Each row below holds a small network's activations on one input, seen along a few directions.
Each table varies a few parts of the input and shows all the possible inputs, shuffled.
A made-up example of a description, with smaller parts first: one of 6 places along a line, together with either a single point or one of 11 places along a line or (one of 3 separate values, together with one of 5 places around a ring).
Shared parts are said once, and a part with two or three values counts as separate values.
In the rows, 128 means zero.

Other details of the inputs shift rows strongly along three fixed directions, in all tables alike. That doesn't count.
To show where, the next rows are all for the same input, with only those details redrawn:
[171 139 121 106 115 135 130 153  88  90 148 166 125 146]
[131 125 111 135 127 193  52  64 202  92 103 160 122 103]
[134 134 161 104 170 149 116  96 157 117 150  94 114 179]
[157 118 102 132 100 124 127 130  95 107 111 192 121 100]
[167 153 149  88 147 145 132 149 105  91 176 120 122 189]
[121 109 173 120 178  80 183  94 111 176 126  81  93 163]
[140 134 110 127 124 198  52  79 193  79 116 163 126 113]
[121 118 109 145 126 191  49  47 213 102  89 162 118  88]

A family of inputs:
r1: [156 159 124 106 135 143 138 158 121 119 191 120 165 206]
r2: [ 91  81 122 171  70 110 162 146  85 133  72 148  98  56]
r3: [201 204  99  87 147 137 110 192 120  84 228 141 160 184]
r4: [130 139 132 110 139 104 151 118 142 162 148  82 126 139]
r5: [119  97 100 140  87 141 125 156  67 104  86 197 120  50]
r6: [109 122 114 108  87 133 140 177  80 115 131 166 149  96]
r7: [106 117 140 127 128  99 164 123 138 167 101 124 137 120]
r8: [138 136 158 104 167 152 115  98 155 115 149  98 114 174]
r9: [126  95 116 171 147 115 143  85 126 164  95 139 117 123]
r10: [ 86  87 128 164  86 116 176 126 122 161  90 101 125  53]
r11: [ 88 111 185 119 128 115 204 150 106 149 149  59 136 155]
r12: [143 120  91 128  83 101 162 170  75 106  91 196 154  95]
r13: [129 132 154 118 139  93 138 119 142 182 144  81 119 145]
r14: [145 124  89 126  74  86 160 148  81 138 121 197 147  93]
r15: [179 154  91 118 102 143 112 190  83  85 168 169 130 177]
r16: [157 165 139  97 127 131 134 140  91  90 159 134 138 174]
r17: [ 75  94 182 131 147 103 212 123 107 150 119  44 130 148]
r18: [122 132 143 146 167 112 157  89 115 157 125  95 130 175]
r19: [104 105 125 154  74 217  45 126 202  69 105 125 134  79]
r20: [110  97  92 170 129  88 162  84 119 172  84 151 141 107]
r21: [126 116 123 108  91 145  96 194  95  97 136 140 127 105]
r22: [157 112 100 135  68  98 129 191  85 120  95 182 125  82]
r23: [134 120 163 108 149  72 156 137 116 169 152  70 102 168]
r24: [120 145 144  97 161 139 125  95 165 116 151  88 143 180]
r25: [168 158 118  94  97 144 117 210  89  71 147 165 121 159]
r26: [ 83 129 159  97 162 154 126 130 160 148 151  40 130 141]
r27: [164 148  91 152 125  73 123 142 116 166 140 178 134  93]
r28: [130 159 139 126 203 105 109  96 172 149 164  98 100 176]
r29: [ 61  87 141 131 146 102 164 103 114 165  84  99 129  95]
r30: [159 145  72 147 114  68 154 145  87 146 139 219 152  93]
r31: [ 64 116 131 129 137 197  46  88 201 109  97 111 101  94]
r32: [191 173 111 105 106 164  93 197 116  97 199 134 162 193]
r33: [134 162  90 137 164 159  62  72 209  95 142 163 160 129]
r34: [103  88 148 154 152 103 156  85 140 173  58 123  97  95]
r35: [ 86 114 187 140 138 126 188 121  94 129 117  64 125 141]
r36: [146 154 143 128 210 126 112  86 166 132 163 114 115 170]
r37: [116  88 123 171 139  80 139  99 138 199  99  99 110 123]
r38: [183 169 121 110 156  95 113 176 112 114 198 133 130 175]
r39: [125 133  76 159 118 187  59  78 220 131 116 130 153 105]
r40: [ 99 112 149 145 116 230  78 101 186  63 110 113 129 108]
r41: [ 99 104 125 148 130  93 157 101 161 193  74  99 118  79]
r42: [113 140 120 123 134 173  51  74 210 108 120 123 104 129]
r43: [138 142 168 109  91 156 144 208  97 100 178  81 144 155]
r44: [165 150 128 108  91 129 119 199 110 117 142 144 146 134]
r45: [138 126 104 147  85 106 151 143  72 114  71 199 134  78]
r46: [ 81  96 112 159  96 109 141 112  73 140  56 175 123  39]
r47: [ 83 107 183 115 154  91 163 147 110 199 134  48 112 132]
r48: [148 170 136 129 187  92 143 105 114 133 160 130 131 167]
- What is each input in this table made of? => one of 6 places along a line, together with one of 8 places around a ring
- Changing only the place on the line of 6 turns r17 into r20. The same change can be made to r10. Which row results? => r39
- Changing only the place on the line of 6 turns r16 into r18. The same change can be made to r23. Which row results? => r37
- Start at r25 and move only the place on the ring of 8, one step at a time. The first step leads to r34. Which rows follow, in order? => r45, r12, r7, r41, r44, r22

A family of inputs:
r49: [119 128 123 139 141 135 127 103 135 128 122 128 134 128]
r50: [158 104 117 143 100  50 203 176  23 160 110 169 105 104]
r51: [ 63  73 188 142 154  95 178  93 126 188  81  52  90 109]
r52: [114 123 117 141 139 135 123  93 147 126 116 140 133 112]
r53: [123 133 121 126 129 122 118 124 155 144 124 121 134 118]
r54: [121 119 119 143 133 131 108 106 135 132 108 141 113 106]
r55: [137 136 104 136  99 154  85 122 169 116 127 143 139 109]
r56: [152 161 142  91 147 131 134 178 114 111 197  97 142 186]
r57: [ 68  89 154 148 119 123 146 110 151 171  89  75 118  89]
r58: [117 123 146 121 157 109 136 108 138 148 114 109 108 135]
r59: [124 133 127 127 137 141  98 110 147 118 119 144 119 114]
r60: [134 134 114 130 118 118 141 132 101 117 123 165 140 113]
r61: [126 126 125 137 127 134 127  98 145 126 116 131 131 128]
r62: [135 128 113 124 116 161  82 111 157 105 114 158 123 114]
r63: [146 153 158 101 156 115 151 176 110 133 193  71 134 205]
r64: [120 124 127 128 135 141 122  94 153 130 116 130 135 132]
r65: [113 120 140 144 154 116 147 101 133 146 122 108 127 145]
r66: [ 96 105 137 143 146 101 135  84 168 191 101  94 119 111]
r67: [162 113  91 149  73  66 180 187  45 154 117 183 132  84]
r68: [149 148 168  97 167 120 149 165  98 118 182  81 115 211]
r69: [158 130  76 138  65  86 147 189  54 124 120 214 145  67]
r70: [159 170 129  88 134 164 115 162 123  69 174 135 154 183]
r71: [124 118 148 129 145 111 137 104 136 148 118 104 103 139]
r72: [131 135 119 139 129 178  87  93 180 101 122 137 141 128]
r73: [100 118 128 131  96 190 104 125 146  84 106 134 142 103]
r74: [154 156 151  87 158 136 133 167 102  96 186 106 122 191]
r75: [150 153  73 134  82 194  43 145 165  72 138 186 158  94]
- What is each input in this table made of? => one of 3 separate values, together with either a single point or one of 8 places around a ring
- Changing only the choice among 3 separate values turns r65 into r68. The same change can be made to r72. Which row results? => r50
- Change only the choice among 3 separate values in r66. List by row number the other rows that result. => r62, r64
- Start at r67 and move only the place on the ring of 8, one step at a time. The first step leads to r63. Which rows follow, in order? => r75, r56, r69, r53, r66, r55
